Each row below holds a small network's activations on one input, seen along a few directions.
In each table, some parts of the input vary, and every possible input appears once, in random order.
A made-up example of a description, with smaller parts first: one of 3 separate values, together with either a single point or one of 9 places along a line or (one of 4 places along a line, together with one of 5 places around a ring).
Shared parts are said once, and a part with two or three values counts as separate values.

A family of inputs:
R1: [-17,10,-13,39,-3,18,-30,-49,14,-34,22,-21,10,26,0]
R2: [-14,-20,-16,18,6,57,7,-3,48,8,-29,13,38,20,-20]
R3: [-12,44,-14,-11,-13,-5,19,-29,11,15,34,64,-11,0,-31]
R4: [-8,-32,-9,34,-3,-1,-35,-23,-26,-16,13,-48,23,-7,22]
R5: [-2,26,-9,-32,-15,2,31,11,33,25,-22,63,12,1,-34]
R6: [-9,56,-13,-11,-16,-38,-10,-27,-3,-6,32,31,-24,11,-17]
R7: [52,20,64,-58,23,9,25,37,26,24,-56,22,-29,-9,-4]
R8: [-16,-65,-5,38,8,-18,-9,44,-62,-31,-5,-84,8,-27,46]
R9: [6,14,-9,-16,-21,-60,-12,1,-40,15,29,4,-10,-15,5]
R10: [35,-24,47,-16,43,66,6,19,42,8,-64,-30,-8,6,23]
R11: [-21,-6,-16,37,3,47,-5,-47,32,-7,26,14,17,17,-18]
R12: [4,-24,-6,-21,-13,-78,13,66,-77,-1,19,-28,-25,-24,27]
Question: Describe the family of inputs behind these rows.
Answer: one of 2 separate values, together with one of 6 places along a line
Question: The inputs of R4 and R1 match in every part but the place on the line of 6. If R9 is changed in the same way as R4 into R1, which row does it become?
Answer: R6
Question: Change only the choice among 2 separate values in R11. List by row number the other rows that result.
Answer: R3

A family of inputs:
R13: [-1,-15,-12,4,-14,-42,-11,7,-44,5,29,-13,1,-15,10]
R14: [14,24,16,-27,1,39,25,-8,61,22,-35,57,12,10,-33]
R15: [-5,1,-6,-9,-11,-60,5,37,-54,-13,17,-21,-25,-16,19]
R16: [-2,48,-9,-3,-17,-13,-24,-49,18,-2,17,26,3,17,-20]
R17: [24,9,29,-26,19,38,12,11,49,26,-50,21,-1,5,-11]
R18: [4,0,6,-12,-7,-60,1,26,-60,-7,24,-20,-28,-27,21]
R19: [-18,-27,-22,22,-5,-5,-9,8,-20,-12,3,-32,16,-4,16]
R20: [-7,44,-5,-16,-1,34,25,-25,52,19,-5,77,4,14,-47]
R21: [27,-6,28,-22,23,36,7,9,29,11,-32,-3,-10,11,7]
R22: [-8,-27,-10,20,-2,-4,-12,-3,-26,-5,10,-31,12,-15,20]
R23: [-11,-15,-24,6,-18,-43,-7,18,-38,-3,22,-15,5,-3,7]
R24: [-6,-42,5,31,16,20,-11,17,-9,-28,-18,-57,10,3,24]
R25: [4,-41,17,28,19,22,-14,6,-15,-20,-11,-55,6,-8,28]
R26: [-15,48,-13,5,-3,38,12,-55,58,6,29,67,-6,28,-42]
Question: Describe the family of inputs behind these rows.
Answer: either a single point or one of 5 places along a line or (one of 2 separate values, together with one of 4 places along a line)
Question: What sort of input is R16?
Answer: a single point
Question: Change only the choice among 2 separate values in R24. List by row number the other rows that result.
Answer: R25
Question: Change only the place on the line of 4 in R19. List by row number the other rows that result.
Answer: R15, R23, R24

A family of inputs:
R27: [-15,-21,-20,27,-16,-41,-28,-5,-51,-19,32,-43,9,-11,22]
R28: [-14,15,-19,19,-7,26,-15,-47,31,1,13,20,21,19,-19]
R29: [14,1,17,-22,11,39,24,18,45,21,-46,29,11,6,-18]
R30: [14,-33,11,-18,5,-23,12,58,-32,7,-28,-30,-4,-21,25]
R31: [-27,-1,-36,15,-28,-65,-4,6,-62,-14,54,-7,-5,-14,5]
R32: [19,32,13,-40,-10,-58,7,20,-29,13,15,19,-36,-10,0]
R33: [-3,-35,4,28,9,-8,-22,11,-36,-28,2,-67,-1,-8,36]
R34: [18,69,17,-45,-4,5,19,-24,47,27,-6,79,-20,10,-39]
R35: [-28,34,-35,8,-20,1,9,-36,20,6,36,56,7,14,-36]
R36: [11,-46,18,7,19,3,-4,34,-29,-8,-20,-57,-3,-17,36]
R37: [-2,-1,7,19,16,56,-8,-30,45,-11,-15,-4,11,23,-6]
R38: [13,-13,23,3,24,65,10,-6,50,6,-37,4,10,11,-6]
Question: Describe the family of inputs behind these rows.
Answer: one of 2 separate values, together with either a single point or one of 5 places along a line
Question: The inputs of R30 and R29 match in every part but the choice among 2 separate values. If R27 is changed in the same way as R30 into R29, which row does it become?
Answer: R28
Question: Change only the choice among 2 separate values in R32. List by row number the other rows that result.
Answer: R34
